Here are a small network's activations along a few directions, averaged over the inputs that share one value of a field.
Values that are neighbours, or in one group, have similar rows; names and order tell nothing.
In the rows, zero is written as 500.
Random noise pushes rows far along 2 fixed directions. That doesn't count. These rows show it; they differ only by the noise:
193 591 359 405 548 644 750 370 582 495 61 607 496 428 781
393 489 370 401 574 435 467 562 509 489 450 344 363 589 627
317 528 364 402 564 512 573 491 536 492 304 442 412 530 684
320 528 348 394 568 488 553 520 527 500 319 409 390 557 671


Values of ZERAF:
beba: 569 416 520 511 456 608 467 309 400 582 519 754 804 319 475
tilov: 530 459 565 505 331 435 656 556 608 515 561 432 502 388 342
dazad: 441 524 445 498 632 469 417 601 493 435 459 240 538 603 508
pupe: 494 685 429 537 345 515 473 691 481 572 214 542 362 669 612
rufi: 588 465 560 472 424 343 704 553 528 516 587 558 531 454 471
kub: 622 658 426 530 479 619 502 571 520 442 403 593 409 629 375
seb: 540 611 591 553 435 606 601 311 425 330 619 660 445 577 299
lamef: 522 502 597 477 585 500 314 509 495 661 591 664 674 492 371
ror: 395 425 554 477 551 624 575 482 450 452 388 419 473 405 571
talev: 265 561 399 422 531 611 677 403 583 497 186 574 469 476 738
bogo: 556 468 621 629 513 519 415 210 478 628 420 742 664 296 426
gase: 451 534 428 614 455 398 619 701 483 609 585 391 533 521 413
ZERAF is arranged as 4 separate groups.
Which other values are in the same group as kub? Give them in the order they are listed.
> pupe, seb
Which other values are in the same group as gase? Give them in the order they are listed.
> tilov, rufi
Which other values are in the same group as dazad? Give them in the order they are listed.
> ror, talev

Values of MAZIK:
dib: 572 425 555 706 307 363 384 647 486 771 585 596 590 425 354
vefek: 583 616 606 556 450 674 436 395 573 311 605 722 560 619 347
kul: 383 385 557 430 412 652 656 482 455 360 476 330 367 479 531
sonor: 498 856 315 627 414 583 720 518 429 584 62 706 540 628 548
nomet: 342 503 329 437 534 490 530 442 454 787 445 547 604 359 415
kep: 326 597 238 303 623 615 451 395 538 598 185 565 431 441 840
mefud: 485 649 428 375 516 685 459 352 485 545 233 657 679 478 377
lokud: 414 298 564 555 455 594 795 305 631 338 601 574 649 230 673
sebe: 356 583 376 369 540 534 493 493 477 371 314 384 343 622 553
tumeb: 500 501 583 564 464 445 777 344 596 470 561 634 637 396 423
tifut: 536 340 652 525 587 408 249 509 512 458 685 426 566 421 658
nuno: 694 555 534 574 407 335 598 691 559 459 552 555 424 650 385
mutid: 540 495 407 382 552 477 184 630 494 374 473 200 162 693 581
peto: 599 450 844 702 543 820 611 248 662 226 571 702 650 151 667
zab: 568 401 636 528 559 568 367 204 390 459 632 648 541 432 512
tiboz: 504 388 667 620 580 596 624 448 626 348 432 505 641 190 764
pom: 513 522 404 510 438 258 681 734 512 759 407 409 462 609 403
dur: 472 527 543 531 334 589 765 394 609 401 712 721 516 397 444
zefon: 592 512 490 574 494 591 356 522 368 632 488 595 590 607 366
sopar: 290 478 642 327 667 485 570 411 426 564 296 519 674 400 595
Each value of MAZIK is a pair of two hidden parts, and every pair occurs once (5 first parts, 4 second parts).
Changing only the second part turns tiboz into pom. tifut has the same second part as tiboz; what does that change turn tifut into?
> dib
Changing only the second part turns zefon into mefud. sonor has the same second part as zefon; what does that change turn sonor into?
> vefek
Changing only the second part turns kul into peto. zab has the same second part as kul; what does that change turn zab into?
> kep

Values of MUTEV:
puru: 692 548 524 671 295 509 543 662 525 522 580 514 478 509 317
galam: 393 660 344 486 337 399 716 693 504 733 263 504 515 505 440
dekup: 303 584 305 439 491 404 671 570 453 778 149 674 641 547 543
fos: 545 326 548 499 554 448 449 598 583 433 561 331 496 344 633
voban: 640 566 516 514 500 428 244 610 398 638 467 603 605 603 370
modup: 506 601 528 442 575 604 466 423 601 377 409 541 415 512 772
fom: 473 513 429 441 607 422 253 368 537 525 512 371 464 622 522
lugor: 580 555 497 438 542 584 451 445 455 338 591 480 353 588 464
kare: 446 314 526 542 595 415 345 416 556 523 595 355 542 384 612
bapam: 487 375 603 533 447 480 724 474 630 496 646 568 677 430 445
noni: 469 739 393 572 401 702 629 593 520 590 132 612 536 640 457
ziruk: 375 426 461 399 539 341 666 587 398 464 591 266 420 562 499
rogi: 459 487 619 529 596 677 711 430 645 383 352 663 510 318 799
sof: 442 591 593 628 316 712 815 254 542 334 353 784 566 234 436
nopoz: 318 494 286 399 590 493 304 581 484 582 359 314 294 552 704
ruveg: 383 527 373 422 520 373 653 690 475 341 498 266 287 722 543
safa: 401 638 355 385 480 581 468 421 346 623 289 552 429 614 381
vovo: 593 509 618 562 417 669 493 420 416 364 531 667 443 543 355
rekom: 394 416 631 447 701 485 424 392 499 505 604 482 688 404 510
kelon: 489 475 503 506 495 490 535 291 493 628 511 691 660 357 458
Each value of MUTEV is a pair of two hidden parts, and every pair occurs once (5 first parts, 4 second parts).
Changing only the second part turns kelon into rekom. vovo has the same second part as kelon; what does that change turn vovo into?
> lugor
Changing only the second part turns puru into rogi. galam has the same second part as puru; what does that change turn galam into?
> fos
Changing only the second part turns sof into ruveg. bapam has the same second part as sof; what does that change turn bapam into?
> ziruk
Changing only the second part turns nopoz into voban. kare has the same second part as nopoz; what does that change turn kare into?
> dekup
